Each row below holds a small network's activations on one input, seen along a few directions.
Each table varies a few parts of the input and shows all the possible inputs, shuffled.
A made-up example of a description, with smaller parts first: one of 5 places around a ring, together with either a single point or one of 11 places along a line or (one of 3 separate values, together with one of 4 places along a line).
Shared parts are said once, and a part with two or three values counts as separate values.

Other details of the inputs vary at random and push rows far along three fixed directions, the same in every table; ignore that.
These rows show it; all are for the same input, with only those details redrawn:
[  5 -19 -15  -5  -1   7   1  -1   4  -1  -9  12   0   5]
[ 23   1   9 -14 -12 -15 -16  22  38  25  33 -14  -5 -16]
[ 15  22  12 -42 -11  -2   9 -18  -9  12  -9  -3  -7 -14]
[ -8  13  17  -6   1 -15  14 -24 -28 -12 -17   7   6  -9]
[ -7  -2  21  25   3 -31  -6   8   6  -4  18  -2  11 -12]

Table:
r1: [-10  24  24  -1  -1 -11  17 -16 -25 -18 -16   6   3  -1]
r2: [-18  11  23  30   6 -31  -7  14  -1  -9  19  -3  16   0]
r3: [ -9  19  22  -3   3 -16  15 -24 -31 -16 -17   5  -1  -2]
r4: [ -9 -16 -12  12   6   4   1   0 -14  -5  -9   3  -1   9]
r5: [ 16  20   8 -39  -2  14   3 -21   7  15  -3 -10 -10 -22]
r6: [  7 -14 -16   6  10  21  -4  -7  13   7  -5  -4   0  -3]
r7: [ -1  -5 -14  12  15  14  -1  -3  11   4  -2  -3  -5   5]
r8: [ 12  26   6 -44 -14   7   6  -3  -7  16  -4 -12 -13 -10]
r9: [  5 -13 -12  -4  -3   9  -4   9   5  -8  -9  12   5   3]
r10: [ 18  12  10 -13 -15 -10 -19  32  34  22  33 -16 -11  -3]
r11: [ -7 -13 -13  10   7   9   2   4 -11  -2  -6   2   2   9]
r12: [ 15  12   4  -4  -9   2 -14  16  41  32  39 -25 -14 -12]
r13: [ 11  31   8 -35 -11   3   5 -16 -18  15  -3 -13 -16  -1]
r14: [-8 -6 -8 13  7  6  6  1 -9 -6 -7  6  0 16]
r15: [  1 -13 -10  -5  -1   8   1   1   5  -3  -9  12   2  14]
r16: [-17  12  25  34   3 -30  -2  15  -1 -10  18  -4   8   0]
r17: [  6 -15 -15  -9  -2  12  -3   8   9  -2  -7  12   7   4]
r18: [ -7  -5  -8   4   0   2  -3   7  -4 -10  -7   9   3  14]
r19: [ -6 -16 -17   9   5  18   1   0  10   7  -2   0  -6   0]
r20: [ -4 -10 -15   8   4  17   4  -1  15   5  -1   3 -10   6]
r21: [  3 -16 -12   6   1  12   3   0  -3  -3  -8   3   3   5]
r22: [  3 -13 -11   3   0  12   7   5   2  -6  -8   9   4   3]
r23: [ -5 -13 -17  -3   1   8  -6  10  -1  -1  -3   5   6   8]
r24: [ -3  17  15   2  13   1   9 -25 -12  -3 -12  -4   3 -17]
r25: [  3 -11  -9   2  -3   9   4   6   3  -8  -9  11   1   3]
r26: [  6 -17 -18  -7  -4  11  -5   7   8  -2  -5   6   8   4]
r27: [-19   0  20  32   7 -35  -8  10  -7  -4  20  -8  12  -7]
r28: [  4 -11 -12  -8  -2  12  -1   7   9  -3  -8  11   4  14]
r29: [ -9  13  16   0   9   0   7 -30 -19  -8 -12  -5   5 -17]
r30: [  1  -8  -5   1  -5   6   0   7   3 -10  -9  11  -1  12]
r31: [-9 -5 -8 11  4  7  7  5 -6 -7 -5  7  2 15]
r32: [ -9  -6 -10  12   3  -1  -1  -6 -19  -9  -5   6  -3  15]
r33: [ -9  -5 -13   5   1   3  -3  -2 -10  -5  -2   8   4  16]
r34: [ -8   4  22  27   0 -28 -10  14   1 -12  17  -5  18 -13]
r35: [  3 -15 -14   5  -2  13   4   6   3  -4  -5   3   4   4]
r36: [ -9  -9 -11   3   2   3   0   2  -3  -4  -6  10   2  17]
r37: [ -2 -11 -17   4  10  16  -3  -3  14   1   0   1  -8   5]
r38: [ 10  34   4 -45 -13   6   1 -11 -12  13   0  -8  -6  -2]
r39: [  4 -13 -13   1   1  21   5  -2  22   5  -4   5  -9   4]
r40: [ 16  21  12 -38 -11  -2   6 -20 -16  10  -9 -10  -9 -15]
r41: [ -9  20  23   1   3 -13  17 -24 -31 -15 -18   3   0  -1]
r42: [ -8   7  26  25   1 -27  -9  17   7 -11  16  -1  14  -4]
r43: [  4 -18 -14  -6  -1   9  -1   2   6  -1  -9  12   4   5]
r44: [  7 -10 -14   3  11  20  -1  -3  20   6  -4  -1  -5   3]
r45: [ 21   4  11 -15 -13 -14 -15  23  40  25  34 -15  -9  -7]
r46: [ -3  -8 -19   6   8  18  -6  -7   7   1   2  -1  -5   6]
r47: [  5 -12  -9  -1  -5   7  -2   8   4  -8  -9  11   1   3]
r48: [ -8 -16 -16   1   2   5  -4   5  -4  -1  -4   6   4   9]
r49: [  5 -19 -15  -5  -1   7   1  -1   4  -1  -9  12   0   5]
r50: [ 15  30  16 -37  -8   5  14 -15  -9  10  -8  -7 -10  -5]
r51: [ -9  -1 -10  14   2   7   4   2 -11  -7  -1   5   4  14]
r52: [ 17  14   5  -9 -17  -7 -18  30  32  24  37 -19 -10  -3]
r53: [ -7  -1  -8  11  -4   1  -4   5 -10 -11  -3   7   1  13]
r54: [-11   5  26  35   8 -20   0   1  11  -3  15  -7   8 -22]
r55: [-18  24  15   0   2 -16  11 -26 -40 -12 -11   1   3   3]
r56: [  4 -20 -17  -4  -3   9  -3   1   4  -1  -7   7   5   5]
r57: [ -6 -11 -14   1   0   5  -6  11  -4  -7  -5   6   4   6]
r58: [ 16   8   5 -12 -10  -5 -13  31  31  28  36 -24  -5 -12]
r59: [-1 -8 -6  5  1 11  9  3  1 -8 -8 10  2 12]
r60: [ -4 -18 -19   4  11  18  -6  -3   8   3  -2  -1  -4   0]
r61: [-17   6  22  32   6 -35  -5   9  -2  -6  20  -4   7   1]
r62: [ 16  23  14 -38  -9  -3   8 -19 -13   8 -10  -4 -10 -16]
r63: [-17  15  17   0   6 -17  10 -22 -43 -12 -16  -1   2  -6]
r64: [-14   4  26  38   7 -21  -1  -1   6  -3  15 -11  11 -21]
r65: [  3 -16 -10   4   2   7   4  -3  -4  -6 -12   9  -2   4]
r66: [ 18  23  11 -41 -18   4   4  -7  -7   8  -7  -9  -7 -14]
r67: [  3 -13 -10   4   3  11   6   0  -2  -4 -10   8   2   4]
r68: [-16  23  20   5   6 -16  16 -22 -37 -14 -16   0  -2   3]
r69: [ -2  -2 -16  14  13  15  -3  -8   4   4   1  -5  -3   5]
r70: [ -5 -12 -12   4  -2   4  -5  12  -4  -6  -5   5   0   7]
r71: [ 20  13   4  -8 -11  -4 -17  26  30  31  40 -24 -10  -3]
r72: [-17  15  22  33   2 -31 -12  13  -8 -13  20  -5  15  -2]
r73: [-15   6  24  34   8 -35  -6   9  -5  -8  19  -6   4  -1]
r74: [  4 -22 -17  -3  -3   6  -1  -2   2  -1  -6   6   1   5]
r75: [  6 -15 -15  -5   6  22  -3  -4  21   2  -3   3  -7   3]
r76: [  2 -18 -12   7   0   7   2  -4  -5  -5 -10   4   0   5]
r77: [ 16  24  10 -39 -17   5   9  -9  -6  10  -7 -10  -8 -14]
r78: [ -3 -11 -16  12  16  16  -4  -3   6   6  -3  -5  -1   0]
Question: What do these inputs look like to the network?
Answer: one of 6 places around a ring, together with either one of 3 separate values or one of 10 places around a ring
Question: The inputs of r19 and r64 match in every part but the place on the ring of 6. If r27 is changed in the same way as r19 into r64, which row does it become?
Answer: r74
Question: The inputs of r43 and r15 match in every part but the place on the ring of 6. If r65 is changed in the same way as r43 into r15, which row does it become?
Answer: r41
Question: Which other rows agree with r32 in the place on the ring of 6? List them by row number.
Answer: r12, r13, r33, r38, r46, r51, r52, r53, r55, r69, r71, r72
Question: Which other rows agree with r61 in the place on the ring of 6? List them by row number.
Answer: r2, r7, r10, r14, r16, r18, r20, r31, r36, r37, r68, r73
Question: Change only the choice among 3 separate values in r5. List by row number the other rows that result.
Answer: r24, r54
Question: Change only the choice among 3 separate values in r60. List by row number the other rows that result.
Answer: r19, r78
Question: Change only the place on the ring of 10 in r58. List by row number the other rows that result.
Answer: r4, r8, r11, r23, r27, r48, r57, r63, r70

Table:
r79: [-21 -10 -12  32  19  11   8 -14 -25 -12 -14   0  -1   8]
r80: [-16 -14 -24  -1   3  15  11 -16 -34 -16 -31  17  -2  21]
r81: [ 25   8   9 -14 -12  -6 -15  23  39  23  29 -14 -10  -4]
r82: [ 17   8   4 -20 -17  -8 -13  34  30  25  31 -14 -12   0]
r83: [ -6  23  17  -4  -6 -17  -2  -3 -16   4  10 -10   5  -7]
r84: [  4  15  29   0  -5 -19   5   3   2  -5   6  -4  11 -20]
r85: [  2  29   1 -41  -6   8   9 -29 -36   3 -19  -4  -4  -4]
r86: [-14 -23  -8  34   9 -10  -2   2  -6 -13   1   9   8  13]
r87: [-27 -28  -6  58  13 -20 -12  19  -6 -19  14   6  13  14]
r88: [-11 -27 -19  16   8   8   5 -13 -18 -18 -24  19   4   9]
r89: [-19 -13  -6  26  10  -7  -5   9  -6 -15  -2   9   7  15]
r90: [-12  17  24  20  -2 -30  -6  13  -7  -2  22 -10  11  -7]
r91: [ 13 -24 -46 -19  -9  42  -7  15  16   3 -14  14  -8  27]
r92: [-10 -27  -5  28   5  -7   0  15   5 -15  -2  14  16   3]
r93: [-11  17  31  25  15 -19   3 -11  -7   3  13 -22   8 -32]
r94: [ -8 -16 -22  13   0  17   6   7 -13 -21 -19  22   7  25]
r95: [ 14 -33 -40 -21  -8  31   1   4  13   5 -18  16 -11  15]
r96: [ 17   9   0 -18  -8  -2 -21  28  33  24  30 -15  -5  -3]
r97: [ -1  31  15 -18   6  15  20 -36  -8   3 -17  -4 -10 -14]
r98: [  2  16  27   0  -3 -16   0  -1   2  -3   4  -6   9 -21]
r99: [  5  24  11 -42  -2   6  15 -32 -23  -1 -27   4  -7 -11]
r100: [-18 -26  -1  51  16 -19 -10  16  10 -17  11  11  14  13]
r101: [-15 -12  -5  29   4  -5  -5  12  -4 -17  -2   9   5  15]
r102: [  4  22  14 -25  -8  -6  15 -11 -15   2 -10   2  -6   1]
r103: [  4  15  30   2  -5 -17   3   2   2  -5   6  -5   9 -19]
r104: [  9  29  14 -39 -10   5  23 -25 -25  -3 -25   5  -8   2]
r105: [ 24 -32 -39 -24 -11  38   1  11  26   4 -17  19 -12  18]
r106: [-13 -10 -23  -4   1  19  14  -7 -30 -19 -31  22   4  24]
r107: [-17 -35  -1  51  16 -15 -13  19  15 -18  10  11  23   0]
r108: [-14 -14  -3  32   3  -5  -2  15  -5 -20  -1  11   5  18]
r109: [-30  38  37   7   3 -31  22 -29 -61 -24 -20   1   9  -6]
r110: [ -1  18  20  -2   1 -21  -1 -11  -9   4  10  -9   1  -9]
r111: [  4 -29 -46 -11  -3  32  -7   7   1   3 -11  11  -5  23]
r112: [ -6  18  28  25  -4 -26  -7  20   2  -6  24  -9  11  -3]
r113: [ 17 -33 -20  19  -6   8 -16  37  46   7  22   6  -4  19]
r114: [  2  21  13 -23  -7  -7  13 -17 -20   2 -11  -1  -5  -1]
r115: [ -1  11  22  -2  -1 -19   0  -8  -8   1   6 -10   9 -23]
r116: [ 23   9   1 -17  -2  10  -6  -1  24  32  17 -24 -18 -22]
r117: [  0  14  21  -3  -4 -20   1  -8  -6   3   6  -7   2 -18]
r118: [ 22  -1   3 -14  -8  -8 -20  15  33  25  29 -15  -7 -18]
r119: [ -8   7  27  23   8 -34  -9   1   1  -3  20  -9  11 -21]
r120: [-10  38  22  -2   8   2  11 -22  -7   1   0 -13  -4  -9]
r121: [ 18  25 -10 -48  -6  37   9 -17  15  25  -7 -13 -27   0]
r122: [  4  25   6 -41  -1   4  14 -34 -28   4 -21  -1  -8  -3]
r123: [ -8 -21 -20  -6   3  18  15 -18 -24 -17 -37  20   7   8]
r124: [ 22   9   6 -17 -18  -6 -14  36  35  22  33 -15 -12   0]
r125: [  2 -35 -33  21   3   9 -26  34  32   9  24   1   4  15]
r126: [ 20  14   4 -15   0   8  -3  -3  19  31  19 -25 -18 -13]
r127: [-13 -26  -6  30  13  -7  -6   2   1 -14  -1   8  17  -3]
r128: [ -8  10  27  23   1 -34  -5   4  -1   1  23 -10   7  -8]
r129: [ 30   9  -9 -59 -20  19   5   0  15  23  -7  -1 -19  -5]
r130: [ 10  -8 -32 -21   6  48  12 -20  16   9 -22   9 -19  18]
r131: [-20  -9 -14  35  19  12   6 -13 -23 -12 -11   0   5   7]
r132: [ 16   5  -2 -17 -10  -7 -21  22  25  26  33 -19 -11  -5]
r133: [ -9 -22 -21  -3   9  17  10 -26 -27 -18 -35  18   9   3]
r134: [  0 -16 -16  -5   0  22  16 -15 -17 -22 -37  25  -2  14]
r135: [-14  14  22  19   5 -32 -10   7  -7  -1  22 -13   7  -8]
r136: [ 28   3 -12 -58 -17  21   0  -8  11  25  -7  -8 -11 -14]
r137: [ 18 -37 -23  15  -6  10 -22  36  52  10  20   4  -4   7]
r138: [-16  28  36  21  16 -12  13 -22  -2  -6   4 -11   8 -25]
Question: The inputs of r138 and r97 match in every part but one. If r107 is changed in the same way as r138 into r97, which row does it become?
Answer: r99
Question: The inputs of r81 and r137 match in every part but one. If r110 is changed in the same way as r81 into r137, which row does it become?
Answer: r118
Question: What do these inputs look like to the network?
Answer: one of 5 places along a line, together with either one of 2 separate values or one of 10 places around a ring
Question: Change only the place on the ring of 10 in r80. List by row number the other rows that result.
Answer: r82, r87, r89, r101, r108, r109, r124, r132, r135
Question: Change only the place on the line of 5 in r106. List by row number the other rows that result.
Answer: r82, r92, r102, r129
Question: Which other rows agree with r96 in the place on the line of 5? List them by row number.
Answer: r83, r85, r90, r91, r94, r106, r111, r112, r120, r125, r131
